A small network was trained on made-up records. Each row is its average activation on records with the value named, seen along a few directions.
Related values have similar rows: they may be neighbours, one step apart, or belong to one group.
In the rows, zero is written as 500.
Strong random noise was added to every row along 19 fixed directions; ignore it. To show where, here is one row again and again, with new noise each time:
[515 340 579 607 536 390 456 382 431 478 366 512 525 562 372 539 578 354
 548 280 463 472 457 615 434 291 464 607 490 400]
[603 499 430 603 677 488 399 341 200 253 321 503 434 423 391 652 434 460
 545 400 628 418 271 579 620 366 560 540 261 617]
[499 432 508 677 421 504 667 506 497 572 492 350 435 342 511 582 472 572
 473 481 633 330 522 559 388 428 416 536 290 267]
[414 623 413 504 462 547 463 547 512 811 549 446 433 700 480 561 233 400
 501 263 396 574 508 336 542 518 395 244 314 494]
[571 382 400 504 539 408 451 486 622 534 578 629 283 540 619 362 426 417
 467 558 532 355 318 582 693 468 546 327 227 261]
[334 589 628 386 485 494 524 567 671 762 528 420 536 411 497 534 304 578
 499 382 448 602 682 434 471 504 419 595 416 401]
[405 554 505 515 521 539 651 590 503 489 562 407 395 465 709 569 521 349
 530 410 413 544 547 486 450 594 482 429 492 488]
[481 640 498 727 511 610 363 475 179 383 284 228 495 677 538 646 364 866
 524 277 287 557 632 519 609 556 655 456 403 766]
[681 559 440 327 626 437 632 210 474 597 353 506 340 580 453 622 555 638
 488 409 528 384 400 663 401 500 615 424 430 738]
[488 380 620 595 609 377 343 424 632 623 320 245 555 713 619 350 674 440
 670 443 421 563 619 540 255 468 478 716 521 633]
[577 204 524 386 595 456 342 532 499 474 600 643 392 613 421 483 630 381
 608 495 527 388 182 571 324 442 486 461 375 460]
[324 361 527 531 539 539 545 588 375 528 677 318 758 345 519 402 538 624
 438 576 386 366 662 386 389 684 374 612 572 589]
[437 312 649 543 395 461 297 501 446 288 642 461 400 468 440 255 438 711
 530 532 227 549 512 472 506 577 601 711 498 583]
[497 413 464 485 460 614 450 402 353 377 602 648 380 604 561 659 608 484
 566 461 409 503 487 609 396 622 571 247 550 500]
[475 502 469 460 504 509 282 181 558 614 449 672 589 599 317 396 482 452
 480 661 533 599 480 341 574 544 418 491 689 521]
[253 564 472 411 677 290 485 277 442 545 624 433 564 328 388 442 254 445
 589 295 203 426 534 537 538 358 527 614 396 647]
[401 708 548 587 344 473 441 465 648 459 713 549 314 700 416 352 525 335
 617 556 561 681 432 340 621 536 529 399 575 421]
[423 616 606 481 484 507 547 438 583 424 579 474 430 382 617 590 558 791
 570 591 600 468 694 705 519 576 660 502 426 372]
[526 282 321 626 452 488 411 526 314 390 619 484 582 574 640 366 475 400
 510 539 298 365 638 589 406 564 551 364 445 678]
[570 593 606 507 442 462 548 529 573 652 666 359 461 423 375 408 415 439
 547 434 618 529 438 345 358 495 390 601 445 550]
[463 297 460 634 469 352 361 248 511 466 424 492 584 343 502 364 412 249
 517 527 444 539 451 518 529 324 374 581 502 457]


KAV, 16 values:
ludep: [643 403 257 570 494 395 792 646 482 560 364 491 529 643 610 491 577 367
 389 419 374 235 604 725 424 369 582 407 447 506]
roki: [436 602 533 657 744 569 530 354 488 512 501 368 593 276 567 464 658 548
 570 666 553 349 616 398 386 642 424 757 659 324]
faro: [648 426 500 583 353 523 573 379 543 569 476 437 216 681 482 494 633 581
 451 502 622 466 275 480 466 584 454 306 393 428]
soke: [573 538 554 477 751 459 455 502 457 477 618 572 522 391 433 461 533 512
 582 466 370 309 415 533 432 452 584 658 641 431]
kubem: [461 552 383 542 541 615 561 464 472 463 361 612 486 561 597 673 603 409
 525 544 610 500 710 574 438 563 507 422 445 355]
pela: [466 515 392 560 507 551 669 475 354 521 511 565 329 496 337 527 369 425
 393 343 218 349 355 325 448 438 471 533 511 434]
nop: [345 425 474 527 431 625 503 631 423 382 592 593 422 431 361 559 420 721
 471 647 299 346 363 429 453 452 563 573 519 349]
losu: [496 583 386 476 550 639 383 575 352 370 661 609 451 473 539 456 350 523
 536 577 406 478 624 426 496 655 598 478 366 569]
sor: [500 475 411 512 359 528 393 334 489 427 764 553 524 455 457 430 605 624
 513 740 683 520 281 397 608 644 402 186 564 476]
kamiz: [693 398 330 790 269 513 560 309 350 329 380 422 308 323 548 452 332 398
 463 568 350 489 462 507 387 418 505 534 531 603]
kula: [472 288 436 481 572 445 428 295 360 478 226 629 767 405 268 560 488 526
 305 520 530 430 341 509 724 325 379 564 618 470]
vuri: [346 346 549 534 389 390 446 487 535 361 678 492 344 394 545 375 394 549
 508 435 260 497 335 555 640 406 526 452 381 362]
pesev: [638 473 449 654 535 393 397 372 577 625 548 362 603 432 688 504 527 456
 689 448 488 420 514 710 313 348 487 353 534 420]
puza: [467 349 483 404 485 563 444 541 535 549 290 453 518 436 569 524 443 414
 472 579 441 638 458 389 350 474 380 623 467 637]
gok: [624 417 437 432 658 523 642 558 428 718 198 404 807 514 478 650 606 559
 376 398 531 350 539 528 312 382 375 604 606 598]
saf: [429 428 656 272 534 357 425 605 712 553 756 649 596 394 503 327 521 512
 478 451 523 572 555 560 706 555 462 500 501 303]
The values of KAV form 4 separate groups.
List the group mates of kubem, in the order listed.
> losu, sor, gok
List the group mates of ludep, in the order listed.
> roki, pesev, saf
List the group mates of faro, in the order listed.
> soke, kamiz, kula

VEB, 11 values:
laz: [419 402 468 574 296 541 639 724 404 401 416 422 412 854 357 597 712 735
 394 522 590 389 368 524 555 476 561 359 376 539]
durat: [897 642 260 657 350 555 633 410 580 831 537 747 527 733 384 336 432 429
 376 557 559 268 894 531 291 461 588 404 635 346]
lagaf: [425 402 338 709 397 595 292 679 357 382 428 643 581 505 431 570 273 538
 426 541 478 440 435 452 752 373 476 377 299 217]
sekof: [613 467 409 569 361 581 299 474 256 455 622 658 774 437 437 555 301  76
 472 408 604 727 483 397 614 471 338 221 649 635]
resu: [581 425 450 696 222 454 520 590 379 768 781  85 852 321 474 474 266 668
 484 441 491 368 476 440 258 366 287 268 474 751]
tad: [476 857 302 481 645 446 514 476 368 357 749 636 398 545 332 383 313 297
 633 477 451 382 538 447 568 434 708 516 359 687]
bafa: [404 666 372 639 659 478 494 211 629 651 215 443 305 720 420 465 575 234
 520 576 771 575 268 219 748 545 292 471 346 350]
mufu: [597 546 689 649 284 570 267 287 517 561 510 419 468 629 441 418 484 783
 551 420 484 709 635 438 454 598 497 476 576 471]
somos: [591 479 565 523 499 391 722 533 429 229 548 506 386  95 612 466 408 371
 358 456 600 436 495 635 726 460 553 634 359 430]
fazo: [580 582 458 505 466 383 541 354 530 868 629 618 596 606  80 428 335 506
 460 342 424 280 473 445 479 302 447 441 590 354]
guv: [685 429 578 493 500 505 319 677 496 403 523 377 392 665 696 374 526 540
 652 377 238 648 605 574 269 605 650 593 533 801]
The values of VEB form a ring.
Going along VEB from durat by way of its neighbour lagaf, in what order are laz, tad, mufu, somos met?
> somos, laz, mufu, tad
Which values are neighbours of bafa? Give them in the order they are listed.
> fazo, guv
